Here are a small network's activations along a few directions, averaged over the inputs that share one value of a field.
Values that are neighbours, or in one group, have similar rows; names and order tell nothing.
In the rows, 500 means zero.
Random noise pushes rows far along 21 fixed directions. That doesn't count. These rows show it; they differ only by the noise:
[463 722 814 521 430 264 656 387 516 250 627 271 457 555 469 571 761 368
 462 449 235 790 468 391 439 491 528 506 596 328 574 511 518 684]
[595 499 411 391 617 443 608 400 747 669 516 399 397 505 338 512 600 299
 302 558 543 423 230 509 530 553 510 252 795 367 414 616 485 282]
[669 423 291 200 513 731 400 650 390 786 418 413 581 334 664 582 406 474
 407 346 589 476 586 636 303 438 635 525 545 411 304 537 371 458]
[510 678 555 431 418 285 615 294 616 323 302 531 586 629 519 428 364 396
 632 509 420 561 465 292 529 273 401 477 763 349 445 529 577 447]
[592 428 574 555 455 531 394 612 319 517 614 487 628 326 479 611 670 331
 481 529 415 536 370 645 624 424 378 461 564 507 637 555 510 525]
[478 283 399 365 515 624 590 671 445 461 562 597 647 548 408 551 506 396
 700 371 619 554 566 572 586 673 467 469 549 460 647 443 455 533]
[563 491 274 527 506 503 422 630 488 500 509 595 359 573 703 590 570 473
 470 381 492 364 434 634 499 681 629 561 486 564 487 753 439 431]
[477 495 592 571 333 533 609 559 574 439 393 275 586 574 434 581 596 435
 286 427 410 361 252 653 431 350 649 439 380 430 473 357 337 387]
[518 392 377 568 746 434 650 428 326 495 382 647 418 655 467 569 450 673
 619 541 526 440 600 449 663 407 457 644 511 531 291 619 467 556]
[279 334 629 667 527 618 481 551 149 433 458 516 444 583 724 345 383 619
 657 720 731 344 686 521 456 554 512 550 419 596 708 218 597 571]
[505 437 315 600 451 437 441 327 571 413 500 766 684 434 459 408 413 556
 713 550 350 563 341 391 502 471 422 579 513 670 449 546 713 579]
[481 486 593 480 466 435 503 395 575 467 592 410 452 438 271 764 534 408
 693 340 359 666 706 466 350 693 474 443 467 533 309 306 837 606]
[446 540 619 545 712 385 640 322 165 305 494 475 367 671 706 284 517 530
 608 613 539 384 408 368 366 466 572 466 671 409 494 524 515 493]
[598 510 300 543 535 508 292 505 558 695 472 701 494 398 495 502 443 527
 518 545 432 451 411 476 581 501 402 519 488 626 418 719 486 439]
[559 586 588 651 613 335 383 421 689 583 732 784 468 759 613 512 384 373
 355 256 242 400 621 395 741 634 405 606 565 330 508 524 564 453]
[471 456 472 689 482 389 397 477 418 514 519 532 489 525 887 620 581 295
 266 598 391 496 224 465 683 480 480 689 622 678 712 485 441 677]
[502 423  64 483 438 520 394 604 683 655 213 743 448 661 381 653 424 612
 726 512 496 451 541 507 652 625 465 554 428 742 453 803 508 453]
[370 590 584 529 250 379 456 634 530 676 557 397 507 654 667 583 545 366
 169 551 425 685 526 667 687 399 493 596 516 401 731 610 448 497]
[624 471 395 369 494 705 342 614 766 581 676 393 428 205 390 594 703 500
 377 470 455 498 610 595 403 686 559 481 495 432 397 639 462 526]
[656 543 683 310 558 693 479 588 509 656 404 239 493 429 420 409 705 497
 503 423 462 338 706 530 347 311 532 424 596 327 586 514 519 488]
[311 482 408 613 321 396 784 584 848 736 437 442 351 512 519 438 576 539
 417 532 624 709 627 545 544 453 528 676 458 499 605 618 474 585]
[570 571 582 484 486 493 480 561 329 542 405 522 639 474 528 350 550 541
 698 498 450 585 578 464 513 439 450 456 551 623 827 497 663 655]
[344 428 507 645 334 406 564 440 661 788 560 291 552 235 434 442 368 547
 293 426 420 466 836 507 452 266 378 513 410 613 353 360 758 640]


MUS, 13 values:
nat: [388 376 653 543 391 495 542 576 511 301 649 326 542 506 494 519 643 398
 352 434 464 333 617 597 614 430 425 572 433 519 667 445 495 577]
sor: [692 675 540 701 358 521 418 604 469 470 482 641 424 579 814 615 520 458
 469 392 407 472 440 711 386 627 725 533 537 204 466 554 495 301]
vulag: [605 537 546 559 527 535 417 505 334 408 497 454 526 573 412 643 563 685
 453 669 354 559 562 578 546 533 575 480 420 428 418 559 486 571]
zatip: [452 515 479 606 508 415 693 414 452 568 365 402 555 554 455 290 476 639
 482 574 450 528 390 415 402 406 582 399 459 571 560 462 474 587]
luzu: [365 460 454 485 408 441 489 451 734 677 417 518 431 693 647 509 256 346
 349 400 625 321 599 489 558 411 474 489 586 466 526 365 631 298]
bofus: [553 310 387 515 716 524 707 454 723 782 481 532 466 468 264 554 585 601
 468 503 515 634 590 364 670 477 420 591 510 590 497 474 461 744]
niz: [566 492 593 350 423 717 318 663 390 359 328 596 644 629 306 700 520 633
 763 554 507 597 751 584 693 426 414 596 398 452 613 497 523 520]
mulap: [458 380 296 486 532 496 526 516 452 405 560 473 338 470 602 506 675 419
 506 554 584 377 412 575 514 512 495 481 661 534 511 798 503 459]
begi: [370 405 514 539 631 409 585 373 566 782 670 595 383 567 370 313 507 398
 511 350 574 382 275 422 416 462 397 532 360 620 409 589 485 315]
fitu: [692 676 463 680 407 465 141 537 412 157 616 833 832 400 672 476 360 603
 574 218 126 435 390 427 602 494 446 590 285 737 602 483 528 636]
pezek: [390 451 319 342 540 466 582 394 677 395 474 580 467 546 571 313 462 419
 648 409 676 427 327 309 390 591 511 514 576 744 599 509 550 497]
vis: [421 571 523 519 473 427 543 406 329 304 339 532 455 611 673 504 305 579
 560 625 697 510 433 482 435 501 589 534 445 639 478 319 587 449]
sen: [629 407 734 437 671 653 551 464 462 751 502 368 388 402 531 568 634 280
 558 444 641 484 457 486 265 522 540 522 590 378 497 197 516 474]
The values of MUS form a tree with 5 forks.
List every value one step from sor, in the order listed.
> niz
List every value one step from fitu, in the order listed.
> mulap
List every value one step from vulag, in the order listed.
> zatip
List every value one step from nat, in the order listed.
> sen
Fewest steps between luzu and bofus?
> 6
